A small network was shown many inputs. Here are its activations along a few directions, one row for each input.
Each table varies a few parts of the input and shows all the possible inputs, shuffled.
A made-up example of a description, with smaller parts first: one of 2 separate values, together with either a single point or one of 9 places along a line or (one of 4 places along a line, together with one of 5 places around a ring).
Shared parts are said once, and a part with two or three values counts as separate values.
In the rows, zero is written as 128.

Other details of the inputs vary at random and push rows far along two fixed directions, the same in every table; ignore that.

Table:
row 1: [104  91 138 159  86  83 118 105 105 140 212]
row 2: [130 193 113 125  57 155 145 103 118 130 161]
row 3: [150  72 212 121 200 142 118 111 161 126  26]
row 4: [119 186  99 116  42 130 129 113 128 133 204]
row 5: [152 115  71 142 195 166 164 186 162 116   5]
row 6: [138 105 165 114 188 121 114 122 144 118  94]
row 7: [ 91  55 165 136 173  80 105 123  91 141 182]
row 8: [148 108 103 121 149 179 178 126 132 118  74]
row 9: [101  99 133 127 146  94 110 128 108 136 192]
row 10: [149 202 115 125  45 168 133 103 120 140 150]
row 11: [107 198  91  92  71 121 114 133 124 132 221]
row 12: [130 178  72 126  66  93 100 173 159 129 175]
row 13: [155 230  60  71 107 205 167 127 151 102  82]
row 14: [117 211  94  81  63 128 111 135 134 139 210]
row 15: [124  84 160 165 124 121 140 104 103 138 129]
row 16: [102  49 186 166 132  86 131  99  84 133 159]
row 17: [163 245  59  61  96 208 165 127 157 108  81]
row 18: [116  68 224 140 151  37  62 111 124 135 181]
row 19: [124 102 176  98 240 160 114 124 146 128  41]
row 20: [117 219  97  69  97 152 119 131 130 140 178]
row 21: [103  54 157 159 116  51 107 105  90 126 207]
row 22: [ 98  48 161 141 163  72 107 129 100 136 187]
row 23: [119  88 145 160 108 117 147 103  97 136 149]
row 24: [126 128 108  94 224 200 164 142 131 113  38]
row 25: [109  97 132 139 136  83 119 123 109 121 190]
row 26: [141  82 225 123 200 145 126 104 142 123  22]
row 27: [100  54 157 156 127  47 106 123  96 125 214]
row 28: [148 123 102 109 194 190 176 127 139  96  23]
row 29: [125  46 183 191 119 101 120  96  85 141 150]
row 30: [150 125  82 142 199 165 151 180 167 117   7]
row 31: [148 120 126 154 131 183 156 109 112 129  76]
row 32: [133  82 114 158 148  82 104 175 153 125 110]
row 33: [119 200 114 110  66 154 146 106 116 124 162]
row 34: [129 200 116 119  30 137 134 105 120 142 187]
row 35: [112  88 161 154 132 118 139 106  98 131 133]
row 36: [126  85 101 157 131  77 110 175 141 128 135]
row 37: [151  84 178 144 217 107  90 166 178 137  14]
row 38: [148 199  65 111  73 114 105 183 174 132 143]
row 39: [155 219  43 108 121 178 143 178 177 123  65]
row 40: [142 189 115 137  56 166 134 103 114 134 152]
Each input here is: one of 4 places along a line, together with either one of 2 separate values or one of 8 places along a line.
The inputs of row 9 and row 14 match in every part but the place on the line of 4. If row 30 is changed in the same way as row 9 into row 14, which row does it become? -> row 37
Change only the place on the line of 8 in row 4. List by row number the other rows that result. -> row 2, row 6, row 11, row 13, row 19, row 33, row 40
Change only the choice among 2 separate values in row 12. List by row number the other rows that result. -> row 39
Change only the place on the line of 4 in row 27. List by row number the other rows that result. -> row 6, row 18, row 25

Table:
row 41: [135 169 105 114 125 129 115 156 139 133 120]
row 42: [145 130 128 105 198 146 131 146 169 107  41]
row 43: [139 170 108 110  95 147 134 131 140 129 131]
row 44: [132 174 108 114  97 147 134 127 134 132 127]
row 45: [124 139 109 134 108 129 147 127 111 123 152]
row 46: [144 115 151 131 141 124 117 127 142 124 101]
row 47: [123 146 124 111 116 138 127 112 116 130 155]
row 48: [106  87 135 144 141  81  92 153 132 140 174]
row 49: [129 153  90 120 103 157 158 131 122 128 135]
row 50: [120 142 125 105 113 132 130 111 117 129 160]
row 51: [113  90 154 155 126  91 111 115 118 134 158]
row 52: [122 147 129 117 106 139 133 120 127 135 143]
row 53: [116 133  88 129 121 111 122 162 137 138 167]
row 54: [119  86 159 162 145 101 110 115 119 133 132]
row 55: [140 170 106 118  95 148 133 134 137 130 128]
row 56: [123 115 159 120 143 122 129 119 126 123 119]
row 57: [134 114 160 122 168 145 136 122 132 119  78]
row 58: [117  83 147 135 145 105 125 112 107 131 151]
row 59: [139 111 153 125 136 117 120 125 143 124 109]
row 60: [128 170 112 103 108 152 142 122 125 123 142]
row 61: [151 130 144 122 156 157 128 132 149 126  64]
row 62: [143 122 144 105 186 175 140 116 136 118  60]
row 63: [118  97 143 146 135 106 127 121 103 130 156]
row 64: [153 129 143 121 152 147 126 129 149 119  75]
row 65: [120 147 129 112 112 132 135 118 119 127 152]
row 66: [118  83 152 137 151 114 117 112 108 129 143]
row 67: [128 171 109 109 109 155 142 124 121 123 140]
row 68: [118  89 158 146 144 107 121 120 113 124 134]
row 69: [128 121 133 116 165 103 109 140 150 115 104]
row 70: [130 160 108 119 120 118 112 155 133 135 130]
row 71: [126 158  94 119 110 157 150 129 116 119 140]
row 72: [128  80 155 146 128  91 112 125 130 126 140]
row 73: [118  91 137 156 146  76 100 152 121 140 146]
row 74: [127 154 126 132 104 131 122 125 127 137 129]
row 75: [134 151  93 122  92 145 144 138 133 124 135]
row 76: [111  92 154 140 125  94 121 119 110 125 162]
row 77: [140 134 149 130 161 151 126 117 141 126  76]
row 78: [136 129 150 123 158 146 130 116 143 126  82]
row 79: [134  86 148 156 132  95 115 127 125 130 137]
row 80: [130  83 149 149 127  89 118 126 126 129 142]
row 81: [131 174 111 109 109 154 138 123 122 124 142]
row 82: [121  88 153 165 142  97 116 116 115 136 138]
row 83: [130 131 113 142  98 124 125 134 126 130 148]
row 84: [130  91 147 153 121  93 107 127 125 127 149]
row 85: [131 130 106 136  96 122 140 134 126 132 149]
row 86: [127 155  93 118 104 145 160 131 118 118 140]
row 87: [131 161 124 118 112 154 131 121 129 133 130]
row 88: [121 134 116 137 106 139 134 126 117 132 150]
row 89: [140 118 145 100 181 168 142 115 137 118  66]
row 90: [111  86 148 131 132 101 116 111 105 130 171]
row 91: [125 155 127 134 108 129 123 116 128 133 142]
row 92: [136 111 158 126 168 156 132 122 136 130  72]
row 93: [126 141 102 145  98 125 133 131 115 136 148]
row 94: [136 166 107 111  93 145 138 133 140 129 130]
row 95: [121 152 106 109 130 127 114 156 149 136 141]
row 96: [127 113 157 132 141 121 119 123 133 135  99]
row 97: [122 151 128 127 105 125 127 115 130 132 146]
row 98: [117  89 145 157 120  89 117 124 112 141 151]
row 99: [141 155 121 113 103 133 128 126 143 123 130]
row 100: [140 154  87 131  98 147 147 139 128 128 132]
row 101: [113  84 158 138 143 106 122 118 111 127 145]
row 102: [117 129 117 130 102 133 137 124 119 132 156]
row 103: [120  83 157 162 138 100 106 124 117 138 125]
row 104: [120 133 109 126 110 129 149 125 109 126 160]
row 105: [141 121 150 112 173 171 144 123 145 124  53]
row 106: [126 162 103 104 135 138 117 156 154 134 129]
row 107: [129 161  77 125 108 128 124 163 129 129 140]
row 108: [149 127 147 124 178 171 135 129 147 125  29]
row 109: [119  92 139 139 138 108 123 113 102 132 161]
row 110: [126 136 107 138 108 141 144 128 116 133 146]
row 111: [116  90 131 146 153  70 107 142 135 123 147]
row 112: [129 157  88 129 103 145 154 127 125 126 138]
row 113: [150 130 145 100 193 187 159 128 151 107  18]
row 114: [131 175 113 111 103 148 137 124 125 122 143]
row 115: [128 160  69 112 117 125 132 152 144 111 137]
row 116: [112  86 153 155 118  87 107 123 114 139 154]
What is each input in this table made of? -> one of 4 places along a line, together with either one of 3 separate values or (one of 2 separate values, together with one of 8 places along a line)
The inputs of row 55 and row 83 match in every part but the place on the line of 4. If row 52 is changed in the same way as row 55 into row 83, which row does it become? -> row 102
The inputs of row 101 and row 65 match in every part but the place on the line of 4. If row 107 is changed in the same way as row 101 into row 65, which row does it become? -> row 70
Change only the place on the line of 8 in row 84. List by row number the other rows that result. -> row 54, row 66, row 68, row 71, row 83, row 88, row 103
Change only the choice among 2 separate values in row 86. List by row number the other rows that result. -> row 45
Change only the choice among 3 separate values in row 69. List by row number the other rows that result. -> row 70, row 95
Change only the place on the line of 4 in row 106. List by row number the other rows that result. -> row 48, row 53, row 95
A walk changes only the place on the line of 8. It starts at row 64 and steps to row 61. List the rest of the walk in order. -> row 108, row 77, row 87, row 114, row 81, row 62
